A small network was shown many inputs. Here are its activations along a few directions, one row for each input.
In each table, some parts of the input vary, and every possible input appears once, in random order.
A made-up example of a description, with smaller parts first: values(3) and (point or line(9) or (ring(5) and line(6))).
Shared parts are said once, and a part with two or three values counts as separate values.

Other details of the inputs vary at random and push rows far along two fixed directions, the same in every table; ignore that.

Table:
r1:    3  162 -199   11   36  -70  -44   43  -25   -3 -179  162   73
r2:  238 -193  393  -54  244  136 -163   29  -81 -117  445   53   29
r3:   26  365  -55   73   64   81 -189    6  -42 -243 -329  -34   60
r4:  240  -58  113  -17  227  -64  -71  115    2 -162  286   45   99
r5:  -35 -402  305  -40 -127   72  340  -37  205  224  350 -200 -327
r6:   21  144 -206   16   36 -100  -15   25  -50  -21 -141   95  169
r7:  462 -115  542 -146  132  227 -268  149 -283 -347  502 -115   45
r8:  -16  205 -185   27   50   -6  -24    6  -79  -35 -202  220   58
r9:   -5  167 -219   14   30 -131   20   10  -45  -37 -127   63  170
r10:   10  389  -33  -13  -23   64 -175    3 -103 -180 -290  -22   31
r11: -371 -213 -174   41 -347  -46  169  -40  212  397 -103 -249 -284
r12:  -56  126  -90   72  141 -141 -110   -5    8  -48 -288  118   81
r13:  236 -219  350 -115  242  122 -184  104 -177 -106  480   59   -2
r14:  -13 -498  123  -72 -265  128  248   24   68  243  407 -218 -315
r15: -184    4 -111   49 -508  133  355   -3  143  267 -158 -411 -355
r16:   -7  104 -255    3  -60 -110  -12  -10  -21  -43 -151   90  143
r17:  -58  272 -119    0   61   18   34  -63  -50  -71 -194  233  135
r18:  266 -311  292 -139  154   27 -186   92 -139 -137  517  -59   97
r19: -374 -229 -165  118 -318 -134  208  -54  324  337  -48 -341 -251
r20:  -13  178 -215  -13   26 -124  -47   25   21  -11 -143  119  113
r21:  -34  120 -162   98   59  -13   13   24   23  -26 -201  161   21
r22:  129 -544  569 -113 -289  296  176  125   15  205  700 -619 -459
r23: -134  234  -46   -3   83   17  -77  -90  -65  -63 -188  177  148
r24:  147  359  -79   42   46   98  -59   61   -5 -248 -258   10   21
r25: -161  160  -48   67   93   10  -55  -75   24  -64 -223  134  123
r26:  280 -233  319 -119  223  124 -215   84 -245 -193  434   95   94
r27:   -3  229 -221   -1   68 -159  -50   11   -2  -88 -133  136  153
r28:  -73  152 -173   14   93 -143 -114    1  -66  -69 -178   42  226
r29:  265 -333  304 -165  168    1 -165   93 -121 -170  573  -91  104
r30:   -3  105 -176   91   66  -67  -22   65   49  -23 -181  123   54
r31: -101  182  -61   -8   24   20 -111 -102  -35   18 -184  145   83
r32: -126  268  -75    5  106   34  -67  -90 -144  -89 -257  188  251
r33:  234 -276  544 -107  294   99  -58   21  -79 -152  515   28  -17
r34:  279 -237  478  -81  269   84 -110   -6  -91 -104  467   32  -32
r35:  280 -208  358  -95  286  146 -178  112 -270 -133  456   60   83
r36:   33  117 -236  -13   -9  -62  -43   14  -83  -64 -188  163  153
r37:  271  -25  151  -31  274 -143  -67   79   -3 -186  213   82   96
r38:    3 -682  303 -119 -226  112  113   69   72  264  611 -378 -307
r39:  226 -251  431 -170  191  172 -120   22 -193 -193  536   55  124
r40: -345 -128 -133  104 -328   43  373 -106  287  319 -110 -167 -271
r41:  -34  154 -120  -43  -31   48   64  -90  -74  -94 -131  186  169
r42: -102  125 -120  112  103  -29 -120  -13  -21  -54 -248  146   68
r43:  -18  134 -204   69   46 -125  -23   37   97  -28 -184   91   93
r44: -294 -118 -162   34 -402   44  313 -129  240  403  -85 -155 -311
r45: -362 -201  -74   66 -393   74  246 -152  161  436  -71 -255 -254
r46:  130  340  -89   -3 -131   77  -40   37 -121 -230 -260   29   82
r47: -288 -235 -265   20 -437 -104  316  -74  236  313   -6 -285 -217
r48:   15 -474  184  -16 -166  -64  259   40  263  278  378 -311 -350
r49:   40  378  -33   36   91   -3 -135  -57  -47 -235 -414  -19   19
r50:  -59  151 -150   32   87  -48 -138   20 -126  -27 -233  106  182
r51:  235    2  230 -107  231  137   -6   43 -199 -170  298  164  171
r52:  120  438  -72  -18  -28   72  -68   46  -90 -221 -266   41   32
r53: -345 -240 -114  103 -294 -172  208  -80  321  367 -136 -306 -283
r54: -343 -217 -168  120 -305 -107  166  -44  297  339  -79 -294 -232
r55:   15  165  -86   66   53   30    2  -47   41  -25 -145  169   65
r56:  283 -105  196  -42  258  -39  -51  106  -36 -120  200  113   20
r57:  -51  168  -86   -2   -3   26 -147 -129 -105  -77 -211  184  193
r58:  -47  148  -92   63  160 -224 -112  -25   50  -94 -216   59  135
r59: -283 -183 -206   86 -362   34  334  -37  133  390  -92 -184 -286
r60:  239 -246  302  -39  270   48 -188  141  -78 -120  414    5   29
r61: -279 -159 -157   52 -412   66  351 -122  182  422  -63 -203 -256
r62:  -95  133  -80   93  124  -92  -94  -51   -6  -45 -317  154   40
r63:   21  118 -193   15   30  -42   -4   43  -74   15 -181  119  114
r64:  -96  149 -158  -17   66 -153 -128   -4    3  -53 -132   48  147
r65:  -68  218 -178   16   87 -143 -183  -10  -50  -67 -191  117  185
r66:   12  187 -130   80  128  -80    9  -21   -6  -77 -299  224   35
r67:   23  237  -85   65  105  -66    8  -98   30  -62 -283  230   75
r68: -353 -249 -178   57 -368  -75  202  -51  201  401  -71 -337 -207
r69:  312  -77  212 -127  136  129  -83    1 -170 -167  338  165  140
r70:  132  375  -65   19   71   26   -6  -10   -7 -249 -352   17  -13
Description of these inputs: values(2) and line(5) and (point or line(6)).
Q: Changing only the values(2) part turns r55 into r2. The same change can be made to r14. Which row results?
A: r26
Q: Changing only the values(2) part turns r25 into r40. The same change can be made to r62. Which row results?
A: r66
Q: Change only the values(2) part in r8. List by row number the other rows that result.
A: r13
Q: Change only the line(5) part in r18. List by row number the other rows that result.
A: r53, r54, r65, r68

Table:
r71:  -74   36 -403   -8 -231 -183   19  176   21   81  -35 -217   93
r72:   67 -110  153  -14   77   74  116   18  -74   60  247   54   87
r73:  -11   63 -137   86  -58 -113   80   46  145   31 -254  -48  -92
r74:  139 -116  193 -149  -36   56  -97  -57 -158  -91  191   29   42
r75:  -77  154 -114   69 -112   71  136  -68  100   74 -149  -91  -53
r76: -159   36 -169   59 -100   80   92  -25   75  209  -54   94  -15
r77:  153  928 -442   56  671 -158 -503   33 -325 -562 -676  870  727
r78:  -18 -218  222  -57  159  -30   -7   41  -51   21  258    6   46
r79: -129  117  -96   65 -160   32  183  -84  120   35 -108  -27    5
r80:  160 -178  168  -26  150  -56 -104   -7   38 -151  185  -43    3
r81:   75 -334  175   -6  139  -76  -37   46  -28   43  231  -20  -29
r82:  -21  145  -90   48 -203  117  107   21  -10   81 -205 -118 -193
r83:   64 -140  262  -92  138   -8  -46   21    2 -149  272  -56   19
r84:   62  -93  172 -123  128  -64  -98  -58    7  -77  241   16   66
r85:   57  -68  228  -37   59   90  -61  -38  -21 -135  216  -48   78
r86: -106  105  -91    1 -178  -50  133  -82   97   99  -83   50   49
r87:  167  -49  236  -76   -4  140 -111   78 -158 -141  109  -52  -19
r88:  -71   56 -119    3 -239   75  184  -64   16  -18 -161  -10  -71
r89:  193 -197  226  -50  149  -15 -105   96   24  -91  143 -115  -76
r90:  -25  -28 -180   39 -108 -168   97  -81  175   96 -110   20  -74
r91:   58 -175  137  -74   23  178 -121   43 -180   10  183  103   15
r92:  126   49  279   20   89   99 -137   39 -107  -38  187 -122  -42
r93: -142   91 -131   29  -89  -79  175  -56  176   19 -119  -31  -41
r94: -113  -89 -136   34  -96 -173   -7 -111  152  124 -197  -58  -34
r95:  -96   -6 -198  -13 -174  132  107  -41  -31  174 -119  105  -87
r96: -246    2 -115   63  -54    9   68 -154   -6  189 -131  -30   72
r97:  -75  198  -72   89 -126   68  105   11   84  118 -153 -124 -121
r98:  109   24  236  -39  170   31 -142   71  -28 -112  166  -90  -66
r99:   79 -284  129    4  169  -16 -157   80   -3   14  257   72  -39
r100: -176   12 -162   57    9  -77  180  -71   73  137  -75   38    1
r101: 136 -19 146 -49 117  34  64  71  35 -70 188 -72 -67
r102: -181   81  -57   23  -44  -46   23  -40  115   36 -183 -132  -68
r103:  -45   76 -160  -64 -243    4  147 -113  -22   90 -154   46  -43
r104:   51 -182  180  -64   42  110  -37    5 -232  -44  179   57   55
r105:  -90  -63 -201  130   -6 -163  136  -40   56  146 -152   66  -38
r106: -136  109 -141  -42 -101 -155  140  -82  148   82 -103   53   -2
r107:  197 -144  222   -4  127  -10 -145  128   31  -68  114 -144 -120
r108:  -16   95 -147  114  -55  -74   40   64  135   29 -249  -72 -176
r109:  -57  -22 -141   86 -109 -129  140  -23  183   16 -150  -29  -85
r110:  -39   57 -116    4 -219  141  168  -16   35   42 -192 -100 -143
r111:  -26 -163  155  -40  179   27 -130   46  -51   22  280   94    0
r112:  140 -164  -48 -102  -11  -94 -228  204 -130  -86  388 -255  173
r113:  110  -42  262  -27   76  133  -93   29  -38 -107  197  -98   32
r114:  -94  185 -103   65  -38  -24   87   30  115   48 -165  -97 -138
r115:  68 -96 197 -86  38  45 -95 -76 -36 -33 264 -10  93
r116:  156   -4  253  -15  -11  146 -116   85 -174  -81  123 -111 -113
r117: -162   30  -94   13 -241   56   58 -123   -5  -20 -192  -64  -62
r118:  -92    5 -164  -14 -143   69  192  -48  -66  116 -180   81   -2
r119:  174  380   19    9  484   67 -453   35 -315 -354  -99  511  511
r120:  -65  -49 -220  105   -6 -124   53   37   90  185 -172  119  -59
Q: What is each input in this table made of?
A: values(2) and (point or (line(4) and line(6)))
Q: Changing only the values(2) part turns r91 into r95. The same change can be made to r107. Which row results?
A: r108
Q: Changing only the values(2) part turns r89 into r73. The same change can be made to r87. Which row results?
A: r110
Q: Change only the line(6) part in r92. List by row number the other rows that result.
A: r85, r96, r113, r115, r119
Q: Change only the line(6) part in r78. List by row number the other rows that result.
A: r83, r84, r98, r102, r111
Q: Change only the line(4) part in r76. List by row number the other rows that result.
A: r77, r95, r120

Table:
r121: -545  318 -380  -40 -682   98  278 -277  176  205 -533 -215  -83
r122:  -98  544 -443    0 -137  -36  152  -20 -176 -177 -636  169  270
r123:  142  440  -98  -23  303 -384 -330   11  -67 -434 -231   83  360
r124:  165  492  211  -55  163  208 -176 -205 -184 -357 -179  258  297
r125: -153 -790   99 -138 -307 -148  383 -113  256  470  553 -155 -282
r126:  295  126   25  -88   73  -71  -25  136  -15 -227  309   27  -16
r127:  329  -61  369  -30  115  280  201   26  -79 -189  412   -6  -51
r128:  342 -144  540   20  366 -146 -136   87   45 -367  429 -130   23
r129: -653  233 -520  278 -121 -183  255 -218  258  346 -554  169  109
r130:  -45  295 -269  -95  335 -252 -174    1 -147  -86  -79  364  568
r131:  121 -308  682 -133 -141  457  111  -92  -32  101  596 -280 -469
r132: -413  174 -112   49 -490  273   30 -116  -21  185 -456 -174 -202
r133:  536  664   46   12  672   17 -441  182 -260 -584 -270  546  272
r134:   64 -352  383   15   92  -31   34  114  265   25  246 -448 -393
r135:  599  564  -18  -34  554  -27 -559  256 -309 -548 -166  485  361
r136:  243   -3  298  -41  706   48 -263   84 -256 -201  359  382  268
r137:  136 -335  302  -28 -298  289  184  160 -148  203  321 -337 -378
r138:   13 -649   11  -66 -137 -100   61  -56   22  298  422    4  -77
r139: -107  459 -501  149  135 -402 -349   -5   -7 -283 -690  -12  368
r140: -511  147 -521  202    9 -157   99 -234  207  213 -755  361    9
r141:   31 -497  256  -87   98  -50  195 -109  166  147  402  120  -28
r142: -174  252 -644  120 -332 -127   33   15  198  150 -496 -137  -67
r143:  320  138  297 -184  104  330 -393   52 -427 -400  232   43  326
r144: -302 -941  124   30 -431    4  325  -28  238  600  442 -232 -498
r145:  -59 -432   13  -65  -54  -54  -12   61    0  311  527 -111   62
r146:   27 -407  278   -6    8  -84  -94  164  111   65  255 -479 -327
r147:  365   45  379  -84  150  238   95   64 -183  -83  155   14 -125
r148: -567  113 -711  175 -799   51  467  -87  138  433 -688 -378 -281
r149: -599   -8 -481  200 -206 -133   59   -8  152  411 -420   58   34
r150:  495  -74  386  -52  253   90   -9  156   76 -227  492   12  -50
Q: Changing only one part turns r148 into r147. The same change can be made to r145. Which row results?
A: r136
Q: What is each input in this table made of?
A: ring(5) and (values(2) or line(4))
Q: Change only the line(4) part in r126. List by row number the other rows that result.
A: r121, r122, r123
Q: A walk changes only the line(4) part. It starts at r131 and steps to r147. List the rest of the walk in order.
A: r133, r134
